A small network was shown many inputs. Here are its activations along a few directions, one row for each input.
In each table, some parts of the input vary, and every possible input appears once, in random order.
Descriptions start from the smaller parts, as in this example, which fits no table here: one of 3 separate values, together with either a single point or one of 11 places around a ring or (one of 6 places along a line, together with one of 8 places around a ring).
Shared parts are said once, and a part with two or three values counts as separate values.
(in the rows, 128 means zero)

Other details of the inputs shift rows strongly along two fixed directions, in all tables alike. That doesn't count.

A family of inputs:
R1: [127 116 141  88 138 120 147 133 131 110 137 135]
R2: [126 124 127 131 127 128 113 119 138 157 124 110]
R3: [124 148 147 228 115 130  86 134 100 107 124 136]
R4: [129 139 123 153 123 110  97 130 147 148 126 125]
R5: [132 108 132  80 142 118 147 129 127 118 137 138]
R6: [118 129 124 138 124 135 111 121 143 161 129 101]
R7: [132 116 123 103 134 127 139 123 131 135 129 124]
R8: [125 122 144 115 134 123 125 126 132 121 134 126]
R9: [140 121 121  89 132 117 160 135 127 118 128 153]
R10: [141 127 132 108 132 127 159 131  94  78 132 167]
R11: [134 111 120  83 139 125 156 126 125 122 133 135]
R12: [133 125  96  95 130 163 170 134 122 123 117 121]
R13: [ 89 129 135 117 105 125 107 145 242 208 103  79]
R14: [130 113 135 100 136 120 129 124 131 129 134 129]
R15: [121 132 151 176 140 119  91 124 122 130 138 122]
R16: [128 115 116  83 137 132 161 130 123 121 140 128]
R17: [132 111 121  83 141 124 159 129 124 123 133 136]
R18: [127 121 118 107 130 134 139 123 132 137 134 115]
R19: [123 141 140 178 111 132 115 137 116 104 119 138]
R20: [135 133 128 140 121 116 119 128 134 146 124 132]
R21: [130 130  97 108 125 163 159 131 131 135 111 109]
R22: [138 126 123 107 127 117 144 131 134 130 123 143]
R23: [121 142 134 160 114 127 114 129 141 137 116 130]
R24: [135 125 118  82 134 109 153 143 130 112 133 152]
R25: [125 118 129  85 135 128 157 136 130 110 141 132]
R26: [134 125 118  82 135 108 155 146 130 113 134 153]
R27: [112 146 141 184 102 133 106 135 142 129 112 121]
R28: [111 149 140 200  98 134  92 132 146 137 107 115]
R29: [133 136 123 144 123 110 103 132 139 139 133 131]
R30: [115 133 147 162 124 125  86 120 154 156 125 105]
R31: [138 124 123 106 133 114 151 135 125 124 129 151]
R32: [125 128 126 103 121 126 159 144 145 116 118 148]
R33: [118 141  99 144 117 161 132 129 154 170 101  88]
R34: [150 125 152 179 151 123  81  98  50  95 154 143]
R35: [115 132 121 145 121 134 107 121 157 174 124  92]
R36: [151 123 154 176 152 124  82  98  44  89 158 148]
R37: [113 137 133 155 119 131  97 122 160 162 126  97]
R38: [118 138 102 134 122 160 141 130 141 158 106  96]
R39: [154 127 145 147 152 131 121 105  35  58 165 154]
R40: [127 134 129 123 118 128 140 133 137 117 116 142]
R41: [147 135 150 182 146 135  91 101  45  79 162 142]
R42: [125 124 129 135 127 128 110 120 138 156 126 112]
R43: [133 135 127 149 120 117 113 125 140 152 120 128]
R44: [130 107 133  79 144 117 151 132 129 118 137 140]
R45: [116 146 132 171 111 127 104 127 153 151 109 121]
R46: [130 116 116  86 135 132 156 128 125 123 139 126]
R47: [124 134 136 138 108 135 139 140 124  95 116 141]
R48: [129 117 128  82 133 129 156 133 130 109 141 132]
R49: [129 136 103 149 134 161 137 127 110 132 118 115]
R50: [133 131 119 107 129 110 132 138 138 125 129 141]
Description of these inputs: one of 5 places along a line, together with either a single point or one of 4 places along a line or one of 5 places around a ring.
- Changing only the place on the line of 5 turns R39 into R41. The same change can be made to R8. Which row results? => R13
- Changing only the place on the line of 5 turns R47 into R27. The same change can be made to R40. Which row results? => R23
- A walk changes only the place on the line of 4. It starts at R4 and steps to R43. List the rest of the walk in order. => R45, R28
- A walk changes only the place on the line of 4. It starts at R26 and steps to R31. List the rest of the walk in order. => R32, R3
- Which other rows does R16 become when the place on the line of 5 takes its other values? List them by row number. => R6, R18, R35, R46
